M = [[197, 94, 51, 143, 139, 107, 110, 124, 133, 136, 137, 87], [53, 140, 131, 182, 129, 123, 128, 81, 208, 21, 157, 144], [198, 94, 51, 145, 140, 109, 108, 123, 134, 135, 137, 88], [197, 95, 49, 145, 140, 110, 105, 122, 134, 134, 136, 89], [68, 157, 163, 111, 122, 78, 234, 146, 123, 101, 154, 148]]
Indices start at 1.
(1, 1) -> 197
(2, 12) -> 144
(4, 4) -> 145
(5, 1) -> 68
(5, 2) -> 157
(2, 3) -> 131
(4, 2) -> 95
(4, 8) -> 122
(2, 1) -> 53
(2, 5) -> 129
(1, 8) -> 124
(2, 4) -> 182
(3, 7) -> 108
(1, 2) -> 94
(4, 11) -> 136
(1, 3) -> 51
(3, 6) -> 109
(3, 9) -> 134
(1, 9) -> 133
(2, 2) -> 140
(5, 7) -> 234
(1, 6) -> 107
(1, 4) -> 143
(3, 4) -> 145
(4, 5) -> 140
(1, 11) -> 137

B =
[[-18  14 -48 -15  -2   2  30  30  38   9   1 -13  30  -3]
 [-17  14 -46 -14  -2   1  28  28  36   8   1 -12  28  -3]
 [-19  15 -51 -16  -2   4  32  32  39  12   1 -14  32  -3]]
Indices start at 1.
row 1 col 1 -> -18
row 2 col 14 -> -3
row 1 col 7 -> 30
row 3 col 13 -> 32
row 3 col 1 -> -19
row 3 col 2 -> 15
row 3 col 11 -> 1
row 2 col 4 -> -14
row 3 col 9 -> 39
row 2 col 2 -> 14
row 2 col 9 -> 36
row 3 col 5 -> -2
row 2 col 12 -> -12
row 3 col 8 -> 32
row 2 col 8 -> 28

W =
[[248  41  54  94 160  63 117 204  79 167]
 [123 227 191 138 177 252 116  61  91 146]
 [141 107 165 146 207 226 120  85  98 161]
 [138 226 105 138 158 192  78  97  67 136]
 [187 112 170 127  26 246 145  84  42 110]]
Indices start at 1.
(1, 1): 248
(4, 1): 138
(4, 9): 67
(5, 3): 170
(3, 1): 141
(2, 6): 252
(3, 3): 165
(5, 1): 187
(1, 8): 204
(5, 9): 42
(2, 7): 116
(4, 8): 97
(5, 10): 110
(5, 5): 26
(1, 10): 167

data = [[-0.3, 1.1, -1.7, 1.0, -0.8], [0.3, 0.9, -1.5, -0.1, 0.1], [1.1, -0.7, -0.1, -0.7, -1.4], [-0.2, 1.4, -0.5, -1.4, 0.8], [0.3, -0.1, -1.2, -2.1, 0.2], [0.7, 0.6, -1.0, -1.6, 1.1], [-0.4, -0.1, 0.2, 0.5, 1.6], [0.8, -0.4, -1.0, -1.6, 1.2], [1.1, 1.0, -0.5, 0.1, 0.3], [0.0, 1.2, -0.8, -0.4, -0.8], [0.5, 0.0, -1.0, 0.5, -0.9], [0.1, 0.0, -1.1, -2.0, 0.4], [0.7, -0.4, -1.0, -1.9, 0.9], [0.0, 0.8, 0.1, -2.0, 0.8], [1.2, -0.6, 0.1, -0.9, -0.4]]
Rows and columns are counted from 1.
(1, 1) = -0.3
(13, 3) = -1.0
(14, 3) = 0.1
(7, 2) = -0.1
(13, 2) = -0.4
(5, 5) = 0.2
(10, 2) = 1.2
(9, 2) = 1.0
(4, 1) = -0.2
(12, 1) = 0.1
(4, 5) = 0.8
(13, 5) = 0.9
(11, 1) = 0.5
(6, 3) = -1.0
(12, 5) = 0.4
(15, 1) = 1.2
(15, 2) = -0.6
(10, 3) = -0.8
(2, 3) = -1.5
(2, 4) = -0.1
(10, 5) = -0.8
(7, 1) = -0.4
(9, 5) = 0.3
(4, 4) = -1.4
(14, 5) = 0.8
(8, 1) = 0.8
(8, 2) = -0.4
(14, 2) = 0.8
(3, 5) = -1.4
(11, 5) = -0.9

X =
[[-321, -419, -235, -365, 98, -721, 75],
 [-142, -427, -524, 623, -312, 631, -917]]
Rows and columns are counted from 1.
(1, 1): -321
(2, 3): -524
(2, 4): 623
(1, 6): -721
(2, 7): -917
(1, 5): 98
(2, 5): -312
(1, 7): 75

A =
[[ 28  32  42 -19  21 -59 -31 -31]
 [-68  41  -8  51 -28 -47   5  57]]
Rows and columns are counted from 1.
(1, 1) -> 28
(1, 7) -> -31
(2, 3) -> -8
(2, 2) -> 41
(1, 5) -> 21
(1, 3) -> 42
(1, 2) -> 32
(2, 1) -> -68
